Each row below holds a small network's activations on one input, seen along a few directions.
In each table, some parts of the input vary, and every possible input appears once, in random order.
Descriptions start from the smaller parts, as in this example, which fits no table here: one of 6 places along a line, together with either a single point or one of 11 places along a line or (one of 3 separate values, together with one of 8 places around a ring).
Shared parts are said once, and a part with two or three values counts as separate values.

Other details of the inputs shift rows strongly along two fixed directions, in all tables alike. That doesn't count.

Rows:
r1: [-15.6 -11.9 -19.7   5.1   3.5 -30.4  -3.1   2.7  -4.7 -16.2 -30.7   8.6]
r2: [ -8.7  -4.5 -19.4   7.6   5.1 -20.0  10.4 -14.0 -21.2  -2.4 -24.6  27.5]
r3: [ -6.5 -10.9 -25.2   9.4  11.0 -28.1   7.7  -8.7 -10.2  -4.1 -32.1  11.6]
r4: [ -8.6 -10.6 -20.2  -3.0  13.6 -31.8   1.6 -10.3 -11.1 -10.5 -29.7  12.2]
r5: [-15.1 -11.0  -9.9 -10.3  -1.6 -17.9   6.4 -23.3 -34.7  -7.7 -25.9  16.0]
r6: [ 39.5  21.5 -66.1 -65.6 -72.1   1.6  -5.7   2.3  -1.2  65.9  38.0 -17.9]
r7: [ -2.1  -8.8 -24.1  -3.1   4.6   9.5  -1.2  -4.5 -13.5 -31.2 -40.0  10.6]
r8: [-15.7  -1.0 -17.9   2.7  -0.6 -24.9   3.5 -12.9 -21.0 -15.9 -19.0  25.2]
r9: [ -6.3 -11.4  52.3  31.3  27.8   5.0   6.6  14.6  14.1 -20.4  25.6 -26.3]
r10: [  3.0  19.7  55.9  41.7  28.0  29.5  -5.2  -5.7   7.1  -4.0  20.8 -11.4]
r11: [-21.8  15.9 -10.8   5.1 -11.5  -0.4 -24.8  -2.9  -7.9 -13.2 -39.9  32.2]
r12: [-16.5 -21.4  -7.1  -5.6   5.8 -16.3  -2.8  14.1   0.4  -8.1 -37.7  17.9]
r13: [-10.4  -4.0 -22.4  -9.9   2.9 -25.0   3.2 -14.4 -22.1  -6.0 -25.4  30.5]
r14: [  5.4  -8.6  46.8  26.3  43.1  -6.0   9.7  -1.4   8.2 -13.5  26.8 -31.2]
r15: [  6.4  -6.4  50.1  27.8  25.7   8.6  21.2 -26.6 -17.1  -6.5  38.7 -27.7]
r16: [-17.1 -18.6   0.5  -9.7  -1.1  -7.7   7.8  15.3   1.2  -8.9 -37.1  30.2]
r17: [-14.3 -22.4 -11.9   7.2   2.7 -13.6   3.1  15.7   1.5  -1.5 -39.8  17.3]
r18: [ -6.7  -8.6  60.0  27.2  21.0  13.5  17.2  16.1  14.9 -20.8  26.3 -13.8]
r19: [ 27.5   2.4 -52.6 -36.1 -33.4 -15.5  -8.8  13.2  18.8  37.9   9.3 -10.3]
r20: [-13.1   5.9  60.7  35.8  25.1  35.0   0.7 -12.6   9.5  -3.0  32.4 -10.2]
r21: [-10.7  -1.4 -28.9  -9.1  -5.3   4.4  -7.5   1.1 -16.1 -41.3 -39.7   9.5]
r22: [-13.6  -7.0 -23.5   4.8   5.0 -33.4   0.1  -8.0 -10.5 -17.7 -26.2   9.5]
r23: [  0.0  19.4  64.9  30.9  33.4  27.4 -10.3  -7.7   6.3 -12.5  24.3 -12.7]
r24: [-34.5   1.9  -1.3  -4.3  -3.4   8.4 -14.5  -9.4  -8.3  -3.2 -32.1  33.7]
r25: [ -3.0 -21.1  29.8  24.0  23.5   0.8   8.2  10.4  11.6  -7.6   1.2  -8.5]
r26: [ 59.1  23.3 -10.2 -28.7 -26.7  13.2  -2.2  23.6  41.0  58.9  88.3 -63.9]
r27: [ 28.8  19.8  19.9 -15.4 -21.1  14.5   5.5  -7.6   0.2  22.2  80.8 -50.4]
r28: [ 47.1  22.7   9.6 -12.5  -5.3  46.0   1.7  12.8  19.3   9.6  65.2 -57.6]
r29: [ -4.9  26.8 -38.0 -40.6 -55.9  17.4 -28.1   8.9  13.7  33.2  14.4   9.6]
r30: [ 37.0  13.3 -55.3 -64.4 -71.1  11.3  -4.4  41.1  34.8  63.9  25.8  -3.0]
r31: [ 11.7   0.7  45.1  32.6  34.8   3.6  19.2 -18.3  -3.9  -7.0  43.4 -16.3]
r32: [ -5.0 -14.0 -24.3   6.7  10.8 -29.1   5.2 -12.4  -8.3  -6.8 -30.4  13.3]
r33: [-13.4 -22.1  -3.9   0.6  -4.1  -5.7  11.6  13.2   4.0  -5.0 -37.6  31.4]
r34: [  0.1  21.5 -37.2 -32.3 -48.0  21.3 -19.3   7.0  12.6  44.7   5.7  13.5]
r35: [ 10.8   2.4  46.1  16.5  39.0  31.4   6.6  -3.9  -2.1 -39.3  24.6 -34.7]
r36: [-12.9   8.6 -12.0   7.4  -5.4   3.3 -19.3  -7.5  -5.5  -2.1 -43.7  35.9]
Description of these inputs: one of 4 places along a line, together with either one of 3 separate values or one of 6 places along a line.
- The inputs of r11 and r23 match in every part but the place on the line of 4. If r1 is changed in the same way as r11 into r23, which row does it become? => r14
- Change only the place on the line of 6 in r16. List by row number the other rows that result. => r4, r5, r12, r13, r14
- List by row number the other rows that have the place on the line of 4 in common with r3. => r2, r6, r10, r17, r26, r28, r30, r34
- Change only the choice among 3 separate values in r24. List by row number the other rows that result. => r23, r35
- A walk changes only the place on the line of 6. It starts at r33 and steps to r25. List the rest of the walk in order. => r19, r32, r31, r15

Rows:
r37: [ -9.5   2.7  44.0  36.7  30.8   3.9   1.3  -8.0   0.9 -14.8   9.6  -5.5]
r38: [ -9.7   2.5 -30.9  -9.8 -21.4   7.2 -10.6   1.5  -4.4   5.1 -31.8  21.1]
r39: [ 15.0   3.8 -46.2 -30.8 -26.6 -22.3  -1.6   5.0   3.6  27.0   4.7   3.1]
r40: [ 49.4  18.4  -5.2 -22.4 -12.5   9.6   4.7   7.9  22.1  31.2  72.3 -47.0]
r41: [-13.4 -14.7  23.4  29.5  36.8  -5.9   8.5 -15.2 -14.1 -26.5 -21.0   1.2]
r42: [ -9.1  -6.2 -30.2 -13.2 -11.0 -19.5  -5.6  -3.9  -7.2  10.3 -27.0  17.5]
r43: [ 13.2   1.4 -26.6 -20.3 -12.9 -15.3   1.6   1.3  -0.9   5.7  11.0  -6.5]
r44: [-21.4 -15.4  24.7  26.4  33.5 -10.2   6.5 -15.3 -17.4 -31.9 -20.0   2.1]
r45: [  3.2 -10.9 -33.1 -21.2 -16.0 -22.5   7.7  -2.9 -14.2   2.0 -12.1   4.7]
r46: [-17.4  -0.2  41.5  30.7  20.5  19.3   2.9  -6.6  -3.6 -22.5   6.5  -7.1]
r47: [  0.4 -12.1 -30.1 -14.0 -12.4 -27.3  10.2  -3.4 -12.2  11.4 -15.8  11.1]
r48: [ -2.1   3.8  38.0  34.2  32.6  10.0   1.9  -8.0  -0.8 -20.6   6.8 -10.1]
r49: [-12.8   8.3 -13.0 -16.1 -22.8   9.9 -14.0   4.3   2.3  13.1 -20.9  31.6]
r50: [-19.0 -15.1 -17.8  -4.3  -2.1 -14.5  -1.5   9.1  -4.7 -17.5 -42.9  21.6]
r51: [-16.3   5.1  51.7  23.6  21.8  26.7  -0.1  -4.1  -1.1 -22.5   7.6   2.3]
r52: [ 31.3  28.9   7.9 -17.1 -18.1  20.0 -11.8   9.4  22.0  23.2  63.6 -38.5]
r53: [  9.3 -11.6 -31.7 -13.9  -9.0 -19.1  11.3  -4.5 -12.4   3.8 -16.5   5.3]
r54: [ 22.5   2.8  28.1   6.4  10.5  19.3   5.2  15.0  22.5   5.8  40.1 -33.5]
r55: [-28.3 -22.8   3.9  19.7  17.4 -17.6   4.1   4.3  -5.1 -21.7 -49.6  29.0]
r56: [  8.5  13.8  34.3  11.3  -1.5  28.2  -2.4   2.9  17.5  16.0  46.0 -23.1]
r57: [  6.1  17.5 -32.7 -35.4 -37.5  20.3 -18.4  11.4   7.0  23.5 -10.6  20.8]
- Describe the family of inputs behind these rows. => one of 3 separate values, together with either a single point or one of 6 places along a line
- The inputs of r38 and r46 match in every part but the choice among 3 separate values. If r57 is changed in the same way as r38 into r46, which row does it become? => r51
- Change only the choice among 3 separate values in r40. List by row number the other rows that result. => r39, r43
- List by row number the other rows that have the choice among 3 separate values in common with r56. => r37, r39, r42, r47, r49, r55
